A small network was shown many inputs. Here are its activations along a few directions, one row for each input.
Each table varies a few parts of the input and shows all the possible inputs, shuffled.
Descriptions start from the smaller parts, as in this example, which fits no table here: one of 8 places around a ring, together with either a single point or one of 9 places around a ring or (one of 2 separate values, together with one of 6 places along a line).
Shared parts are said once, and a part with two or three values counts as separate values.
In the rows, 128 means zero.

Other details of the inputs vary at random and push rows far along two fixed directions, the same in every table; ignore that.

A family of inputs:
x1: [139 126 129 135 134 131 133 130 112 151 137 142]
x2: [128 122 128 140 121 127 139 129 126 149 130 134]
x3: [115 134 120 130 113 126 128 145 123 136 122 139]
x4: [125 146 123 109 128 138 118 139 129 103 123 132]
x5: [106 129 137 124 115 126 129 143 148 105 118 128]
x6: [145 119 138 154 131 136 123 115 107 156 139 129]
x7: [128 119 116  97 130 112 128 131 130 118 131 128]
x8: [110 129 126 117 122 128 124 134 151 103 112 129]
x9: [133 105 115 108 133 113 139 128 117 143 138 128]
x10: [125 150 132 121 128 141 104 131 131  99 118 128]
x11: [143 141 128 139 134 129 117 130 120  87 117 115]
x12: [165 122 164 193 154 156  99  66 109 109 140  70]
x13: [132 138 124 116 126 129 123 141 126 120 129 146]
x14: [148 125 154 180 138 152 100  78 108 148 141  93]
x15: [115 132 129 136 113 123 134 142 129 141 124 138]
x16: [143 116 116 137 137 104 154 123  98 156 153 151]
x17: [130 143 131 119 133 144 115 127 137 114 123 121]
x18: [155 106 129 149 142 116 147 104 100 168 158 131]
x19: [137 118 121 109 134 115 136 125 125 130 136 125]
x20: [136 130 129 131 132 135 127 128 127 137 133 134]
x21: [121 108 122 137 121 122 145 132 131 149 124 141]
x22: [137 110 123 115 135 112 142 124 117 152 141 129]
x23: [131 113 120 107 134 116 131 125 125 134 135 120]
x24: [153 105 124 147 140 111 153 111  98 183 158 139]
x25: [125 120 124 125 136 130 137 134 132 145 129 129]
x26: [114 111 129 134 113 117 150 147 134 144 130 146]
x27: [115 135 129 118 118 133 126 137 147 103 114 129]
x28: [137 126 141 147 131 139 117 114 122 134 130 119]
x29: [125 131 122 130 120 129 131 141 125 140 125 143]
x30: [119 109 142 147 118 118 146 129 130 153 131 134]
x31: [115 130 124 120 119 129 132 139 142 116 118 132]
x32: [129 103 139 157 134 131 140 109 126 160 134 123]
x33: [115 144 128 132 120 131 114 133 131 117 118 125]
x34: [146 107 122 126 137 109 142 118 117 155 147 126]
x35: [134 146 124 129 133 126 114 145 125  78 116 124]
x36: [117 123 115 111 132 131 133 138 139 124 119 129]
x37: [110 131 127 128 111 125 136 142 141 120 122 131]
x38: [139 128 121 127 139 116 143 119 106 132 144 135]
x39: [141 122 115 120 134 114 146 127 112 141 141 140]
x40: [117 135 124 109 130 129 124 137 148 113 119 127]
x41: [118 142 128 118 119 133 122 137 145 104 116 132]
x42: [127 106 122 135 134 123 141 128 126 164 134 133]
x43: [119 114 115 118 130 120 138 140 133 143 124 141]
x44: [112 137 127 116 119 134 126 137 146 106 112 126]
x45: [126 141 125 107 128 133 120 137 147 107 119 129]
x46: [155 142 173 165 171 172  86  30 124  80 148  51]
x47: [138 124 119 105 130 111 139 133 123 134 132 136]
x48: [106 139 136 123 113 127 129 142 144 110 117 126]
x49: [117 152 128 122 123 133 104 140 126 109 108 131]
x50: [127 133 122 112 127 130 132 142 137 126 125 134]
x51: [109 143 125 127 115 128 121 140 141 111 118 129]
x52: [126 140 133 117 137 139 117 128 144 116 121 119]
x53: [120 143 126 114 119 138 115 140 136 108 115 130]
x54: [130 138 131 127 126 131 121 138 118 132 122 142]
x55: [146 113 130 149 133 133 139 122 115 167 146 133]
x56: [106 139 129 125 115 128 125 140 150 103 118 125]
x57: [123 127 124 127 115 122 139 142 131 141 124 146]
x58: [120 122 125 145 115 125 139 135 123 150 130 135]
x59: [133 131 119 100 132 117 132 133 128 117 129 130]
x60: [119 147 142 141 123 148 100 108 134 107 116 102]
x61: [136 139 119  98 130 119 124 130 137 103 127 124]
x62: [123 154 143 133 127 150  91 116 128 100 115 107]
x63: [131 111 118 130 129 123 144 134 126 159 134 139]
Description of these inputs: one of 3 separate values, together with either a single point or (one of 4 places along a line, together with one of 5 places along a line).
Q: Changing only the choice among 3 separate values turns x49 into x14. The same change can be made to x56. Which row results?
A: x37
Q: Changing only the choice among 3 separate values turns x6 into x54. The same change can be made to x21. Which row results?
A: x32
Q: Change only the place on the line of 5 in x19. List by row number the other rows that result.
A: x9, x38, x39, x59

A family of inputs:
x64: [123 153 105  87 118 120 122 168 127  96 111 162]
x65: [113 167 118  70 132 151 102 147 161  71  98 129]
x66: [152  98 104 122 143 105 154 135  93 214 150 159]
x67: [140  99 122 196 112 104 165 141  72 244 155 174]
x68: [129 114 171 174 136 174  90  68 153 121 128  56]
x69: [136  87 159 202 133 134 132  80 124 159 145  94]
x70: [111 143  89  99  96  93 156 206 110 151 114 209]
x71: [ 99 149 123 127 106 120 128 162 131  92 105 141]
x72: [149 105 145 136 145 117 133  82 116 132 156  94]
x73: [171 110 146 163 159 146 106  75  87 151 163  94]
x74: [144 108 140 133 151 139 122  68 126 149 152  92]
x75: [109 168 121 105 117 128 118 156 148  54  98 135]
x76: [ 95 138  94 100  90  96 148 211 130 178 108 202]
x77: [103 151 105  86 111 126 129 185 147 128 108 167]
x78: [170 126 159 160 167 150  97  56 114  85 146  56]
x79: [105 140  96  72 113 117 147 168 155 114 112 160]
x80: [142  61 122 190 123  83 194 131  94 245 166 167]
x81: [ 94 168 143  74 120 175  82 124 191  20  86  82]
x82: [126 154 124 101 131 122 125 148 139  63 111 126]
x83: [149 122 172 164 155 160 110  49 142  94 146  59]
Q: Changing only one part turns x80 into x70. The same change can be made to x72. Which row results?
A: x73
Q: Describe the family of inputs behind these rows.
A: one of 4 places along a line, together with one of 5 places around a ring
Q: Change only the place on the line of 4 in x77. List by row number the other rows that result.
A: x65, x66, x76
